Each row below holds a small network's activations on one input, seen along a few directions.
Each table varies a few parts of the input and shows all the possible inputs, shuffled.
A made-up example of a description, with smaller parts first: one of 2 separate values, together with either a single point or one of 9 places around a ring or (one of 6 places along a line, together with one of 8 places around a ring).
Shared parts are said once, and a part with two or three values counts as separate values.
In the rows, 128 means zero.

Other details of the inputs vary at random and push rows far along two fixed directions, the same in every table; ignore that.

Rows:
R1: [111 132 141 133 138  97 130 110 130 112 132 121 143 117 113 138]
R2: [ 97 131 140 180 129  84 121  77 139 134 119  73 155 131 124 118]
R3: [143 102 145 121  95 189 115 126 156 133 149 138  94 162 155  42]
R4: [ 94 124 144 182 124  86 122  80 133 129 121  78 147 126 120 120]
R5: [110 127 126 133 125 119 135 125 127 128 123 111 132 121 118 141]
R6: [140 136  96 100 138 151 142 164 113 137 123 151 121 127 132 157]
R7: [145 109 143 114 101 179 119 134 149 129 142 144 100 147 147  66]
R8: [150 142  94 107 150 135 142 169  96 134 113 158 131 114 126 182]
R9: [130 135 114 103 132 133 142 161 112 129 118 140 126 111 115 170]
R10: [113 129 136 128 118 119 132 127 135 130 120 106 132 119 117 140]
R11: [151 141  96 106 147 135 140 171  99 134 114 157 130 113 127 182]
R12: [131 127 110 118 133 134 147 156 101 124 117 147 122 109 115 167]
R13: [120 130 136 148 126 102 125 119 122 130 116 103 138 115 120 148]
R14: [127  95 127 128  83 213 118 127 163 151 149 115  85 187 168  25]
R15: [128 131 143 137 137 101 118 114 126 120 126 127 138 116 121 134]
R16: [141 136  98  99 136 150 140 166 115 137 124 150 121 125 132 159]
R17: [142 137 101  97 134 149 138 166 117 137 122 149 121 124 132 161]
R18: [142 102 140 122  97 187 117 126 153 130 148 141  93 161 156  45]
R19: [112 132 143 130 136  97 129 110 132 113 130 121 143 116 113 138]
R20: [103 134 150 175 139  74 115  69 142 122 131  91 157 132 121 110]
R21: [129 136 133 140 143  99 120 110 128 123 129 125 145 125 124 134]
R22: [148 130 102 112 136 143 138 169 100 132 118 157 119 116 129 167]
R23: [141 132 111 119 134 127 136 157 104 130 114 144 126 112 124 170]
R24: [144 134 112 100 141 147 134 150 123 127 140 161 122 139 136 132]
R25: [123 140 142 122 135 103 122 113 139 124 132 120 144 121 120 139]
R26: [108 128 166 165 126  76 109  75 147 119 125  89 151 118 118 112]
R27: [117 140 127 131 145 101 132 114 128 121 136 129 144 127 121 139]
R28: [105 134 153 171 119  85 114  82 148 134 116  65 154 125 123 122]
R29: [139 102 131 123  89 192 125 142 145 144 137 126  92 158 151  68]
R30: [158 145 116  96 149 126 128 159 109 126 121 168 133 111 124 170]
R31: [142 110 129 116  96 179 131 151 137 140 129 133  99 142 142  96]
R32: [110 123 134 148 123 106 137 116 121 123 119 107 135 111 111 146]
R33: [114 134 149 125 133  99 127 112 136 115 128 118 144 112 111 139]
R34: [135 143 109 104 137 129 137 157 116 135 119 136 131 115 122 172]
R35: [ 95 135 152 160 118  87 119  82 156 133 121  63 151 125 118 123]
R36: [136  98 149 120  86 204 107 117 175 141 160 124  90 186 168  10]
R37: [151 133 111 109 151 132 133 158 102 119 127 175 122 117 126 157]
R38: [154 143 105 104 159 125 135 159 101 123 125 174 133 117 125 170]
R39: [125 129 136 142 121 111 125 125 126 131 116 107 134 117 123 144]
R40: [138 104 133 129 103 188 122 124 147 128 151 145  92 164 155  46]
R41: [145 135 113  98 140 144 132 152 124 127 139 161 123 134 134 138]
R42: [105 130 132 136 125 105 133 117 129 126 119 103 138 116 113 147]
R43: [131 138 140 135 140 100 117 111 130 125 127 123 145 123 123 135]
R44: [138 100 127 125  89 192 126 140 144 142 137 128  91 159 153  67]
R45: [ 89 130 155 163 132  79 125  73 144 112 136  90 151 126 112 111]
R46: [153 133 115 104 145 131 129 158 106 120 125 172 123 114 127 157]
R47: [ 97 123 146 180 124  86 121  81 135 128 120  75 147 126 120 121]
R48: [104 126 158 173 133  75 112  73 142 117 130  92 150 122 119 111]
R49: [142 105 136 122 104 183 120 130 147 128 148 145  96 156 152  57]
R50: [132 136 117 104 148 124 141 149 110 113 131 160 130 115 116 159]
R51: [103 131 147 174 123  83 116  79 144 133 117  68 154 128 124 121]
R52: [129 128 108 120 133 134 149 155 100 125 118 149 122 110 115 166]
R53: [141 144 120  98 147 120 132 149 118 124 131 154 136 117 120 164]
R54: [137 132 120 112 146 125 141 148 105 110 127 164 125 107 114 158]
R55: [126 136 130 142 130 110 124 120 127 136 116 104 142 123 126 143]
R56: [147 137 114  94 141 140 132 153 121 127 135 163 125 129 131 147]
R57: [100 128 154 177 136  75 116  72 138 116 131  95 149 125 119 110]
R58: [138 137  94 102 139 150 144 164 111 138 124 153 121 127 131 157]
R59: [126 101 120 126  90 204 124 132 154 149 146 123  90 178 162  43]
R60: [157 143 109  99 153 124 131 159 105 124 123 172 133 114 125 171]
Description of these inputs: one of 2 separate values, together with one of 5 places around a ring, together with one of 6 places along a line.
The inputs of R39 and R22 match in every part but the place on the line of 6. If R35 is changed in the same way as R39 into R22, which row does it become?
> R16
Which other rows does R8 become when the place on the ring of 5 takes its other values? List them by row number.
> R6, R12, R14, R47
Which other rows does R56 become when the place on the line of 6 takes its other values? List them by row number.
> R24, R25, R27, R41, R53
Which other rows does R53 become when the choice among 2 separate values takes its other values? List them by row number.
> R34

Rows:
R61: [194 140  86  92 164 170 118 175 104 136 142 213 115 155 164 126]
R62: [161 115  95  91 119 197 146 192 101 132 125 184  88 128 140 135]
R63: [137 151  86 100 152 114 152 181  87 137 100 146 139  93 109 230]
R64: [126 114 126 138 114 148 135 133 121 127 125 128 113 127 129 116]
R65: [143 139 113  99 133 143 132 154 125 136 126 144 128 129 133 147]
R66: [131 117 124 130  99 176 119 125 158 155 137 103 111 169 158  71]
R67: [138 139 110  98 158 107 153 172  79 104 114 182 132  79  96 212]
R68: [183 133  98 108 154 169 110 153 119 139 145 192 115 165 170  97]
R69: [ 86 129 167 177 111  83 107  52 172 134 130  47 156 142 127  83]
R70: [146 154 116  81 167 100 144 167  95 106 124 182 143  88 101 211]
R71: [135 118 140 116 109 166 112 119 164 137 149 123 113 164 154  62]
R72: [155 100 130  99 100 211 123 152 143 126 156 176  79 163 158  48]
R73: [125 116 120 140 111 150 134 138 122 139 118 116 114 131 132 121]
R74: [ 83 113 185 183 112  79 113  45 163 105 142  73 144 131 114  69]
R75: [111 143 124 139 135  95 132 117 128 136 114  95 151 116 116 162]
R76: [133 132 133 110 128 137 120 128 145 129 138 131 127 138 136 112]
R77: [161 121  84  93 115 198 143 198 105 152 119 163  94 139 149 145]
R78: [107 120 169 149 114 114 107  76 168 122 147  94 134 147 132  67]
R79: [133 121 143 115 127 134 124 123 137 114 142 149 121 129 127 105]
R80: [100 107 147 178  95 130 120  88 150 139 124  68 124 147 135  77]
R81: [100 112 141 176  95 129 117  90 154 149 122  60 126 150 141  82]
R82: [105 127 165 148 131  83 120  81 144 106 137 109 146 116 110 114]
R83: [ 89 161 122 156 162  24 146 110  98 122  91  79 184  70  79 248]
R84: [ 90 149 146 155 167  17 147 101  91  90 105 114 177  57  65 229]
The inputs of R75 and R66 match in every part but one. If R72 is changed in the same way as R75 into R66, which row does it become?
> R74
What do these inputs look like to the network?
> one of 2 separate values, together with either a single point or one of 11 places around a ring

Rows:
R85: [102 137 142 144 118  88 120 107 143 142 107  65 151 112 115 157]
R86: [ 96 143 130 147 132  86 129 100 138 141 118  72 159 128 117 153]
R87: [161 121 109 116 118 164 140 177  97 135 111 163 106 113 129 155]
R88: [162 122 107 119 137 160 142 165  92 118 117 185 109 110 127 142]
R89: [120 111 118 134  94 204 114 103 183 160 160 103 102 209 180   6]
R90: [ 84 123 168 135 135  75 134  89 135  91 145 119 141 105  92 129]
R91: [143 110 118  98 139 147 144 171  91  98 138 202 101 110 115 149]
R92: [104 133 124 174 133  85 127 102 120 139 112  77 151 126 122 153]
R93: [206 164 118  67 194 115 102 159 112 112 151 234 144 130 147 153]
R94: [100 138 115 176 149  82 133  89 122 131 121  93 154 130 124 140]
R95: [149 136 119  69 135 163 148 175 117 110 132 184 113 106 116 151]
R96: [108 128 136 170 118  86 117 109 125 142 102  71 145 111 121 157]
R97: [129  97 159 114  62 208 115 119 189 146 151  98  89 174 159  20]
What do these inputs look like to the network?
> either a single point or (one of 2 separate values, together with one of 6 places along a line)

Rows:
R98: [146 125 123 113 132 145 130 148 116 121 132 161 116 126 131 128]
R99: [142 130 125 124 129 133 122 135 128 133 126 134 127 131 136 128]
R100: [132 122 125 131 119 141 132 138 122 132 122 128 120 126 129 129]
R101: [134 124 131 122 129 134 129 132 125 119 132 144 123 126 127 122]
R102: [127 130 132 136 123 122 124 122 134 135 122 110 133 129 130 129]
R103: [112 133 126 149 132 104 132 113 124 130 120 104 142 122 120 144]
R104: [110 135 133 137 140  98 132 109 128 119 130 119 144 121 115 139]
R105: [151 131 120 108 134 143 124 149 122 131 130 154 122 131 137 133]
R106: [140 130 113 109 138 146 133 146 120 125 135 158 121 134 133 130]
R107: [115 137 140 130 134  97 127 111 135 122 127 112 145 116 115 144]
R108: [116 122 135 136 118 124 130 122 130 127 124 113 127 123 122 127]
R109: [113  93 158 156  76 181 107  87 181 142 151  85  98 181 161   5]
R110: [108 132 127 145 131 104 133 114 125 130 121 102 141 122 118 146]
R111: [141 132 130 119 134 130 121 132 129 126 133 142 128 131 133 125]
R112: [113 129 127 133 128 123 132 118 133 128 130 115 132 131 125 126]
R113: [144 129 111 115 137 145 130 148 117 130 131 156 120 134 136 132]
R114: [148 132 122 102 135 144 127 148 125 126 133 156 123 130 134 131]
R115: [130 131 132 137 126 120 121 120 133 135 123 114 135 128 131 127]
R116: [134 129 112 106 132 149 138 149 123 128 135 151 119 132 131 134]
R117: [124 133 139 125 130 117 123 117 138 124 132 123 136 128 125 124]
R118: [134 129 122 126 137 132 128 130 124 125 135 143 126 135 133 123]
R119: [135 122 125 132 122 139 129 136 121 131 123 132 121 126 131 127]
R120: [111 126 137 146 123 104 132 116 125 125 118 104 137 113 114 144]
R121: [121 130 134 129 122 122 124 122 137 132 125 110 133 127 126 129]
R122: [132 128 115 131 129 138 130 134 123 136 125 130 125 134 135 128]
R123: [116 135 136 138 128 101 126 116 131 131 119 102 143 118 119 147]
R124: [120 128 141 148 135  96 125 109 123 118 123 120 140 114 116 138]
R125: [106 133 128 141 132 103 133 114 127 127 122 105 141 120 116 145]
R126: [140 125 123 107 128 148 135 149 120 122 132 157 116 125 127 130]
R127: [127 123 135 145 125 120 124 118 126 126 123 121 129 124 127 123]
R128: [128 123 130 119 123 137 133 135 128 122 131 138 120 124 124 126]
R129: [141 132 119 100 128 149 131 153 128 132 129 145 120 128 132 136]
R130: [134 128 116 131 132 135 128 133 122 132 127 135 125 135 136 126]
What do these inputs look like to the network?
> one of 3 separate values, together with one of 11 places around a ring
The inputs of R105 and R113 match in every part but the choice among 3 separate values. If R115 is changed in the same way as R105 into R113, which row does it become?
> R122
Which other rows does R111 become when the choice among 3 separate values takes its other values? List them by row number.
> R98, R118
